Each row below holds a small network's activations on one input, seen along a few directions.
Each table varies a few parts of the input and shows all the possible inputs, shuffled.
A made-up example of a description, with smaller parts first: one of 6 places along a line, together with either a single point or (one of 2 separate values, together with one of 5 places around a ring) or one of 11 places around a ring.
Shared parts are said once, and a part with two or three values counts as separate values.

Rows:
r1: [  1  -3  21  26   1   3  12 -14   1  -4   4 -13  -6  17  16   9 -21   2]
r2: [  7  -7  -5  13   7  11  -4 -20  18  21 -18  -1  -7   9   8  11   4 -30]
r3: [ -7  -5 -28   4  -8   4   9  -6  -8   7  -3  -9   3 -20  12  -4  11 -32]
r4: [-16   0  12   7 -22  -5   8  -6 -19 -11   8 -19  15  -4  23 -12  -8  -4]
r5: [ 12   4  -9   9  20  21  -1 -11  10  22 -18  -1  -9  10  -9  13  10 -17]
r6: [ -2  -7  15   9  -7   9 -20 -13  18  -6  -3 -17  -8  11  -2   0 -17  35]
r7: [  57   16   27  -55   26 -108   48   46   36  -18   26   71    0   40
  -16   14    5    8]
r8: [ -9  -1  15  16  -7   0   3 -18  14  -9  -1 -12   0  15   6  16 -24  22]
r9: [  9   2 -13  11  17  11 -13  -9  -3  14 -25   8 -19   8 -25   6  12 -12]
r10: [  6   8   5   0   7  21 -30  -4  17   6 -15   2 -16   0 -13  -3  -6  16]
r11: [ -3   2  -9  -9   2  20 -16   5 -20   4  -2   7  10 -30 -15 -14  14   4]
r12: [-10  10 -14 -18  -3  19 -18   8 -11  -9  -4  -5  -7 -29  -7 -20  -4  10]
r13: [-17 -12   3   8 -12   0  10  -1 -17  -1  19 -18  15  -3  14  -1  -4 -23]
r14: [ -5 -10  12  19   0   4   3  -9  12  -6  -8 -18   4  19  13  15 -15 -23]
r15: [ -9  -1 -20  -8   6  14  -4  -1 -28  16  -3   8  -1 -15 -16 -12  26 -13]
r16: [-20  -7   9  -1 -26   7   2   4 -18 -17  10  -9   7  -8  16  -2 -11  12]
r17: [ -4  10 -27   4  -4   8  -3   4 -11   9  -4  -6   7 -18  -6  -2  22 -20]
r18: [-13  -4  10  -5 -18   9 -18   1 -15  -5  19 -15   6 -15   4 -12  -8  29]
r19: [ -3  -9  -4  19   4   8  11  -8  12   6 -10  -9   7  21   5  14  -1 -24]
r20: [  9   6  -5   9  21  19 -13  -1   9  10 -14   6 -10  -8 -24   4   3  11]
r21: [  39   12   16  -65    1 -111   52   60   10  -18   44   70    7   14
  -13    2   22    8]
r22: [ -1   3  12   4   8  13 -20 -13  17   2 -14  -6 -15  12   2  -7 -10  37]
r23: [-13  -6 -18  11  -5   9  13  -1  -9  -9   7  -8  24 -10  17   2   5 -30]
r24: [ -9   3  -4 -11  -8  13 -12   7 -15  -5   5  -6  -9 -16  11 -17  -4  34]
Q: Changing only one part turns r4 into r1. The same change can be made to r17. Which row results?
A: r5
Q: Describe the family of inputs behind these rows.
A: one of 2 separate values, together with either a single point or one of 11 places around a ring

Rows:
r25: [-49 -22 -35  52  -8 119 -47 -42 -28   9 -31 -67   9 -36  19  -9 -10 -10]
r26: [  8  10  14   0 -11 -19  -8   2   5   0  -3  -3  -9  15   5  -6 -20  35]
r27: [-15   6  14 -14 -24 -22  12  14  -7 -10  13  -1   8  -4   4  -7  -1  10]
r28: [13 -2  5  8 17 -2  3 -9 23  4 -9  9 -5 18 -8 16 -1 -5]
r29: [ 18  -1  10   2   7 -11  -1 -11  37  -4 -11  -3 -16  28   8  17 -17   6]
r30: [ -7   7 -14 -26   4  -9  12  16 -21  -9  11  13   4 -26   0 -16  21 -14]
r31: [ 15 -10  21   1  20  -2  -4  -6  26   8   2   8  -6  31   1  16 -15  10]
r32: [-12   7  -2 -16 -21 -19  15  20 -12 -10  13   2   5 -17  -6 -12   9  -5]
r33: [ 13   4 -13   2  10  -5   5   0  -6   6  -3  12   1  -6  -4   2  14 -19]
r34: [  3   6 -12  -7   6  -9   7   7 -21   7   3  18   5 -17 -11  -5  26 -16]
r35: [ 14   1  -1   4  11  -5   2  -2  14   9  -6   9   3  14   5  13   2 -18]
r36: [ -1  -5  13  -7 -12 -16   5  12 -11  -9  20   3   0  -1 -12  -8  -8  25]
Q: Describe the family of inputs behind these rows.
A: either a single point or one of 11 places around a ring

Rows:
r37: [  4  -8 -36 -20   1  -3   5  13 -14 -17   6  19  37 -18   8  11  46 -49]
r38: [ 32  28   5 -18  19  -7 -38   6  15  14  -5  26 -24 -12 -45  -8   7  41]
r39: [-23  -7 -26  63  -8 103 -45 -45 -22  35 -32 -49 -12 -45 -40  16   7   7]
r40: [  3  31  30 -20  56  -4   3 -16  45  -2 -18  33 -22  28   0 -17 -12  47]
r41: [-13  10 -15 -37  -6  18 -15  35 -42  -1  23   9   4 -58 -27 -32  29  17]
r42: [ 24 -26   6  26 -19 -20   4   5  -8  13  31  14  -8  16 -50  31   6   1]
r43: [-10   7  12  -7 -37  -8  -1  17 -36  -7  18 -22  -5  -6  48 -25 -39  11]
r44: [-29 -10  -2  53   3  86 -40 -46 -12  47 -37 -67 -11  -7  40   1 -28 -31]
r45: [-15 -30 -23  48   4  95 -37 -58  22  -8 -45 -55  -3 -18   0  31 -10 -14]
r46: [-23  16   1 -41  -5   7 -11  21 -36  11  15  -8  -4 -36  52 -40  -2 -12]
r47: [ 41  15   1  -4  32 -26   2   1  21  42 -17  12 -34  29  19   9  -4 -31]
r48: [-11   3  -6  -3 -40  -6 -11  15 -41 -22  23  -2   4 -30 -27 -21  -2  35]
r49: [ 20 -21  30  16 -16 -29  16   6  -2  28  14  -3   3  37  21  15 -21 -30]
r50: [-44  15   8  -4 -18 -20  18   0 -10 -28 -12 -16  12   9  13 -20 -18  40]
r51: [ 27 -34   8  18 -20 -29  11  -3  32 -19   9  10  12  27  -6  45   5  -9]
r52: [ -5 -16  34  24  19 -30  40  -9  15 -11   4  13   6  56 -11  21 -12  -8]
r53: [ 18 -32  20  -8 -15  -4  -8   6  25 -41  22   2  -4  16   1  16 -26  42]
r54: [ -6  -6  -6 -16 -38  -4   2   1   7 -42  15 -11  21 -19  13  -5  -9  27]
r55: [ -3  -2 -20  14 -43 -22  18  11 -34   4  13   2  11 -20 -42   7  21 -22]
r56: [ -5   0 -18 -21   7   0  11  14 -37  20  24   9  10 -17  43 -21  20 -66]
r57: [  9 -16 -19  12 -33 -23  18  11  10 -32  12  -3  29   1   0  25  16 -34]
r58: [ 17  26   5   4  55 -20  21  -4  52  18 -29  38 -15  50 -16  10   7 -10]
r59: [-11   6 -17 -51  -8  20  -5  19 -10 -25   6   4  26 -39  15 -11  21   7]
r60: [  2 -13  36  -5 -17  -8 -10  11   1   8  35 -26 -25  20  35  -3 -44  29]
r61: [ 50  11 -20   2  28 -23  -8  -1   5  24 -14  40 -25   5 -50  18  29  -9]
r62: [-36  14 -11 -13  21 -13  33  12 -14   1 -13  16  29   1   2 -13  34 -50]
r63: [ -5   0 -42  -8  -6  -2   0  27 -41  16  17  24  17 -41 -34 -17  59 -39]
r64: [-29   3   0  18   1 -35  51 -11   0 -20  -4   1  19  11   4  -4  -2 -17]
r65: [ 39   8   0 -36  23  -5 -16  -6  48 -13 -19  18 -25   1  -2  11  -5  37]
r66: [-19   0  51   1   7 -16  16 -11  11 -20  -1   0   6  33   3  -1 -29  59]
r67: [-54  -7 -10  57  35  78 -17 -63  15   7 -58 -50  -8  11   0   1 -31   2]
r68: [ 17 -19  24   6 -21 -12 -14   8 -10  -5  27  -3  -6  -9 -36  -8  -9  64]
r69: [ 51   1 -13  -7  31 -21   3  -1  59  -2 -21  31 -13  17 -16  33  16 -22]
r70: [-46  23  -2 -35  15  14  10  24 -10 -11  -3   5  18 -12  13 -34  10  10]
r71: [ -2   1   0  18 -31 -30  24   8 -25  12  16 -12   8   0  44  -8  -7 -39]
r72: [ 33  27  16 -27  21  -1 -27   4  22  28  -1   3 -30  19  26 -16 -22  16]
Q: Describe the family of inputs behind these rows.
A: one of 4 separate values, together with either a single point or (one of 2 separate values, together with one of 4 places along a line)
Q: Changing only the choice among 4 separate values turns r37 into r56. The same change can be made to r59. Which row results?
A: r46
Q: Which other rows agree with r42 in the choice among 4 separate values? List them by row number.
A: r38, r39, r41, r48, r55, r61, r63, r68
Q: Change only the place on the line of 4 in r54. List by row number the other rows that result.
A: r53, r59, r65
Q: A walk changes only the place on the line of 4. It starts at r56 and steps to r71. List the rest of the walk in order.
A: r49, r47
Q: Change only the choice among 2 separate values in r57. List by row number the other rows that result.
A: r54
